These are the activations of a small neural network, seen along a few directions. Each row is one input.
In each table, some parts of the input vary, and every possible input appears once, in random order.
Descriptions start from the smaller parts, as in this example, which fits no table here: one of 5 places around a ring, together with either a single point or one of 9 places along a line or (one of 2 separate values, together with one of 6 places along a line).
Shared parts are said once, and a part with two or three values counts as separate values.

Other details of the inputs shift rows strongly along three fixed directions, in all tables alike. That doesn't count.

Rows:
r1: [ 33  23 -43 -32  16 -38 -29  75  20  40  44 -12  28]
r2: [-22 -41 -45  20  -8   8 -45  34 -72  17   0  -5  -5]
r3: [-16   3  72  27  12   9  15 -56  -7   8 -53   8 -15]
r4: [-25 -25 -24  35   1   5 -28 -10  15 -23 -48  61  -5]
r5: [-33 -37 -27  15  20  28 -32 -35  -8 -34 -29  48   4]
r6: [ 31   2 -14 -34   3  20  17  14  18   4  47 -47  37]
r7: [ 36   8  -8 -25   3   5   3  28  46   8  23 -39  40]
r8: [ 27  19  90 -28  -4  12  23  -5 -25  55  -2 -69 -19]
r9: [-12  41   7  26   3 -35  36 -16  64 -20  14  21  23]
r10: [  6  24 -34 -24  14 -14  25  10   9 -14  79 -30  40]
r11: [ 31  47  -4 -24   5 -34  32 -13  69 -14   9  35  -5]
r12: [ -8   1  71  11  18  11  23 -71 -23  15 -38   5 -22]
r13: [ 47   9  84 -37 -15  32  24  -4 -13  43 -12 -68 -29]
r14: [ 43   8 -11 -40   8  10  12  13  28  12  37 -41  32]
r15: [-12 -39 -46  14   2  -4 -51  28 -65  25 -12  10  -9]
r16: [ -6   3  54  14   9   4  27 -64 -36   0 -31   3 -35]
r17: [  5  37  -2  -6 -20 -26  38  -2  61 -29  16  20  -4]
r18: [ -8 -36 -18   2  -6  15 -63  55 -18  15 -31  13 -10]
r19: [  1 -42   3   5   6  26 -53  50 -47  43  -8 -46  23]
r20: [-28 -25 -72  13   7  -8 -17 -28  -5 -40 -11  73 -14]
r21: [  0   0 -17 -29   8   7  -4 -18  -8 -17  15  14 -17]
r22: [ 12 -11  49   3  -6  25  26 -66 -29 -11 -44   6 -48]
r23: [ -9  42  -4 -25  23 -25  30 -36  16 -27  48  10   1]
r24: [-17  18   4 -11  23  -9 -10  -5  18  -3  11  11  16]
r25: [ 16 -49  -6  13 -25  31 -49  83 -26  38 -22 -50  13]
r26: [-19  15  62  19 -14  -7  29 -47 -36   7 -39   8 -57]
r27: [-13  26  -2  -9  26  -7  42 -49  26 -28  47   3  27]
r28: [  2  31   8 -28  14  -6  23 -23  63 -28  20  14  18]
r29: [-53  -6 -47  37  14 -11 -19  -6  13 -39   2  56  23]
r30: [  0 -14  41   7 -10  33  29 -58 -33 -20 -29  -3 -38]
r31: [ 25  32 -38 -37 -17 -19  24  32  38  -8  57 -17   7]
r32: [  6  19 -12  14 -27 -22  20  49  20   9  41 -39  34]
r33: [ 53  10  79  15 -53   3  43  20  14  34 -40 -63 -22]
r34: [ 20 -51 -19  16 -36  24 -42  82 -40  33 -18 -45   5]
r35: [-23 -24 -21  15  -7 -11 -56  51 -46  21 -20  17 -14]
r36: [-11  12 -25  28  -4 -30   2  13  13  -9   4  26  12]
r37: [-48   5 -35  18  23 -22 -29  -4  19 -29  -3  67   5]
r38: [-31 -39 -48  23  -7  18 -16 -25 -34 -33 -23  46 -21]
Each input here is: one of 2 separate values, together with either a single point or (one of 3 separate values, together with one of 6 places around a ring).
The inputs of r36 and r33 match in every part but the choice among 2 separate values. If r10 is changed in the same way as r36 into r33, which row does it become?
Answer: r30
Which other rows does r2 become when the choice among 3 separate values takes its other values? List them by row number.
Answer: r15, r26
Which other rows does r17 become when the choice among 3 separate values takes its other values? List them by row number.
Answer: r33, r34
Which other rows does r6 become when the choice among 2 separate values takes its other values? List them by row number.
Answer: r27

Rows:
r39: [  2  10  34   6 -12   8  33  15   3   9  29 -45  21]
r40: [-39 -19 -38  -4  15   7 -38  13 -33 -17  11  26  -1]
r41: [ 11  33 -31 -28   8 -25  14  -7  82 -40  26  38  18]
r42: [-25 -40 -11  29 -14  11 -27  16 -70   4 -13   9 -22]
r43: [-39  -8 -64  14  39 -27 -34  26   7 -10  26  41  42]
r44: [ 12 -16  63   6 -15  38  12 -42 -19  -5 -62  -8 -48]
r45: [-47  23  31  24  19 -27   9 -64  -5 -31 -36  64 -31]
r46: [ -4  48 -32   6  -6 -43  27  -1  61 -24  34  34  14]
r47: [ 21  35  34 -17  -6 -15   7  23  34  23   2 -14  -5]
r48: [  2  13  36 -32  31   9  31 -81 -20  -8  -9  26 -48]
r49: [ -2   8  46 -20  34  16  16 -90 -19  -6 -19  21 -17]
r50: [ -5  -1 -50   0  16 -12 -40  50  31   9  22  15  47]
r51: [  7 -47 -34  14 -15  27 -34  11 -48  -8 -35   6 -16]
r52: [ 59   6  41 -17 -21  26  35  35  28  21  14 -92  27]
r53: [ 34  12  44 -11 -23  14  39  26  10  36  30 -97  31]
r54: [ 11   3  30  20 -27  -1  27 -24  16  -4 -37  16 -32]
r55: [-12  46 -30  13   4 -56  36  -5  36 -20  46  22  17]
r56: [  9 -37 -11  13 -29  16 -24  29 -66  38 -14 -37 -16]
r57: [ 12 -41 -28   1  -5  16 -49  42   4  17 -26   0  21]
r58: [ -5 -27 -31 -15   6  17 -38  28 -31  18  10 -23  -1]
What do these inputs look like to the network?
Answer: either one of 2 separate values or (one of 3 separate values, together with one of 6 places around a ring)
Which of the alternatives is r48?
Answer: one of 2 separate values
Which other rows does r50 become when the choice among 3 separate values takes its other values? List them by row number.
Answer: r46, r47
Start at r50 and move only the place on the ring of 6, one step at a time. The first step leads to r57. Which rows follow, in order?
Answer: r52, r53, r39, r43
